Each row below holds a small network's activations on one input, seen along a few directions.
Each table varies a few parts of the input and shows all the possible inputs, shuffled.
A made-up example of a description, with smaller parts first: line(6) and (point or (values(2) and ring(5)) or line(11)).
Shared parts are said once, and a part with two or three values counts as separate values.

Other details of the inputs vary at random and push rows far along three fixed directions, the same in every table; ignore that.

Table:
R1: [  1  18  16   5  -3  13 -37  37  10  57 -22 -28]
R2: [  2  26  28  12   5  -4 -32   5  -5  40  -4 -37]
R3: [-10 -13   6 -11  -5   7  16 -17  24 -34 -20  39]
R4: [  0  27  25   9  -4   0 -38   9  -9  36  -9 -35]
R5: [ -8 -25   3 -21  -3   7  28  -9   1 -31 -18  39]
R6: [ -3  10  17  -4   5  -9 -30   9 -13  39   2 -50]
R7: [-13 -15   0   6   6  12  -2 -42 -12   2 -50 -36]
R8: [ -5  16  24  12 -12   6 -45  12 -12  36  -7 -31]
R9: [ -2   8  15 -27   2 -34  -2  42  14  -3  25  13]
R10: [-13 -26   4   4   7  18   2 -47  -3   8 -34 -44]
R11: [ -3  22  28   8   5   3 -32   5  -2  40   3 -42]
R12: [-12 -14  15  15   7  30   0 -51   7  10 -32 -36]
R13: [ -5 -18   7 -18   9   2  35  -9   4 -35 -19  33]
R14: [  8   2   9 -37   1 -11   7  83  17  13  12  42]
R15: [-16 -22  -2   4  -6  17  -9 -42 -15   6 -49 -30]
R16: [ -5   5  13   0 -12  -6 -44  17 -23  35  -8 -39]
R17: [-12  -3  11  19   5  24  -4 -46  -2   4 -48 -28]
R18: [ -1  16  21 -20 -15 -17 -15  39  17  -1  21  30]
R19: [  0   6  10 -31 -10 -31 -13  45   7  -4  19  24]
R20: [-12 -14   0   5  11  12  -3 -44 -11   3 -47 -36]
R21: [ -7 -23   4 -20   2   5  28  -9   2 -32 -19  40]
R22: [ -9 -30   4 -18  -4   9  24  -6   1 -35 -17  39]
R23: [ -3 -19   5 -20   5   4  32  -9   4 -35 -19  35]
R24: [ 32  26 -65  45  -7 -19  -3   1 -15   0  76  -6]
R25: [ -9 -35 -17 -34  -1   6  30  16  39 -25 -35  43]
R26: [ 32  20 -54  45  -5   0   9   2 -21   5  88  -7]
R27: [  4   7  24 -29   8 -19   7  42   4   2  32  18]
R28: [  9  11  23 -25   9 -26   6  43   1   2  24  24]
R29: [ -5 -17   7 -20  14   3  35 -11   6 -34 -17  33]
R30: [ 14   6 -67  65  -3  20  27 -57   3 -31  39   7]
R31: [ 29  41 -55  55  -8  -4  -8  -2  -7  -2  75   2]
R32: [ 18  -4 -70  58   4  18  40 -50 -19 -30  40   7]
R33: [  3  10  11 -32  -7 -32  -9  45   9  -6  19  19]
Description of these inputs: values(3) and (point or line(10)).
The inputs of R10 and R12 match in every part but the values(3) part. If R7 is changed in the same way as R10 into R12, which row does it become? -> R17
Change only the values(3) part in R30. List by row number the other rows that result. -> R9, R32
Change only the values(3) part in R16. List by row number the other rows that result. -> R8, R22

Table:
R34: [ -5  14  -2 -10 -16  -3 -29   0 -10  17  -5 -31]
R35: [ 16  22  -7 -21 -22 -12 -13  31   7   0  27  10]
R36: [ 13  -6  13   2  -4  17 -23   7   2  28   5 -29]
R37: [ -9  10  11  13  -1  23 -10  19 -13  33  -5 -15]
R38: [  7 -11 -16 -19  -4   0  24  -2  30 -13 -11  15]
R39: [ -3  -6 -10  -7   8  10  25  -1  22  -2 -12  36]
R40: [ -6 -14  -5  -4  -9 -10  -1  -4   4 -34 -15  30]
R41: [-11   4  40 -13  23  16  -2 -37  -4  -7 -44 -16]
R42: [  1 -38  -6 -28  15  -1  41   8 -33 -20   4  13]
R43: [ 21   1   4   1   2   2 -21   4   9  36  -7 -25]
R44: [ -7 -13   2   5  -5  18  25  13   8 -22 -11  29]
R45: [-29 -17  14 -24  -4   4 -20 -29  -2  -4 -51 -20]
R46: [ -7 -17  27  -3  -7  -5  28 -21  11 -25  17  17]
R47: [  5   6   3  21   1  -9 -16  19  -7  26 -21 -21]
R48: [ -9  -2  19  -9   3 -14   9 -30   3 -31   8  30]
R49: [ -4  -4 -10  -3   6   9  28   4  18  -5 -18  36]
R50: [-22 -24 -10 -17  -4   0  10  -3  19 -27   4  12]
R51: [-32 -31  22  -8   2  11 -10 -18   3  -2 -45 -24]
R52: [  5  14 -17 -17  -8 -26  -5  35  20  10  29   2]
R53: [ 12   1 -52  61   9   2  24 -71  -8 -15  37  -1]
R54: [ -8   8  11   9   2  25 -13  13  -9  37   1 -15]
R55: [ 11  23  26  -7 -20 -32  -8  10  -6  -5  44  16]
R56: [-12   1   2  -5  -9   6 -17   9  -2  23   4 -39]
R57: [ -1 -18  -6 -19 -10  15  22   1  23 -20   1  12]
R58: [ 11   3   5  -7  -2   4 -10  38  12  14  41  19]
R59: [ -1  14   3 -14  11  -3  20 -13  10 -48  -6  14]
R60: [ 17  33 -60  74 -14  36 -19 -39 -47  30  16 -33]
R61: [ 7 24 19 -4 17 -7  3 30  8 -4 49  6]
R62: [ -4   0  12  22  -6   6 -17  22 -14  19 -10 -24]
R63: [ 26 -16 -75  31   2  11  31 -48 -67 -23  25  -4]
R64: [  7  25  19   8  28  -3  -7  -2   0  25   0 -29]
R65: [ -4  22  19   6  18   5  -6   9  -6   7   5 -44]
R66: [  3  21  10  14 -12   8 -23  14 -23  19 -20 -10]
R67: [-11 -16  44  -5   5  -6  12 -42   5  10 -40 -20]
R68: [ 12   5   4   5   8   7 -20   5   4  42  -7 -16]
R69: [  9 -31 -16 -29  21 -16  42   5 -26 -12  -8  17]
R70: [  7   7  -8   4  -2 -34 -13  41  10   5  20  15]
R71: [-13   2  27 -12  31   5  14 -23  13  -5 -56 -34]
R72: [  0   0   2   4  -8 -19 -14  45   3  -3  32  12]
R73: [ -2  21   8   3  -5  15 -24   4 -17  32  -9  -6]
R74: [  0   9 -12  -5  -3 -36 -16  36  14   4  25  10]
R75: [-28 -21  48  -3  17   9   3 -40  -2   2 -26 -19]
R76: [-14 -18 -20 -17   2 -15  11  -7  26 -19  -7  15]
R77: [  1  -6  -8   4   1   3  26   9  15 -14 -23  33]
R78: [ -2  15  -6  -9 -16 -30 -29  30  -1 -10  27  15]
R79: [ 27  13   1 -16 -16 -10 -23  27   9   2  30  18]
R80: [ 19   1 -69  67 -18  18   9 -44 -24 -31  11   6]
R81: [  6 -10  -1 -16  -4  13   3 -11  13 -18  -6  37]
The inputs of R41 and R64 match in every part but one. If R59 is changed in the same way as R41 into R64, which row does it become? -> R71
The inputs of R43 and R36 match in every part but one. If R77 is changed in the same way as R43 into R36, which row does it become? -> R44
What is each input in this table made of? -> values(3) and (point or line(4) or ring(11))
Change only the line(4) part in R61. List by row number the other rows that result. -> R46, R65, R75
Change only the values(3) part in R35. List by row number the other rows that result. -> R38, R57
Change only the ring(11) part in R80. List by row number the other rows that result. -> R34, R35, R40, R45, R60, R66, R73, R78, R79, R81
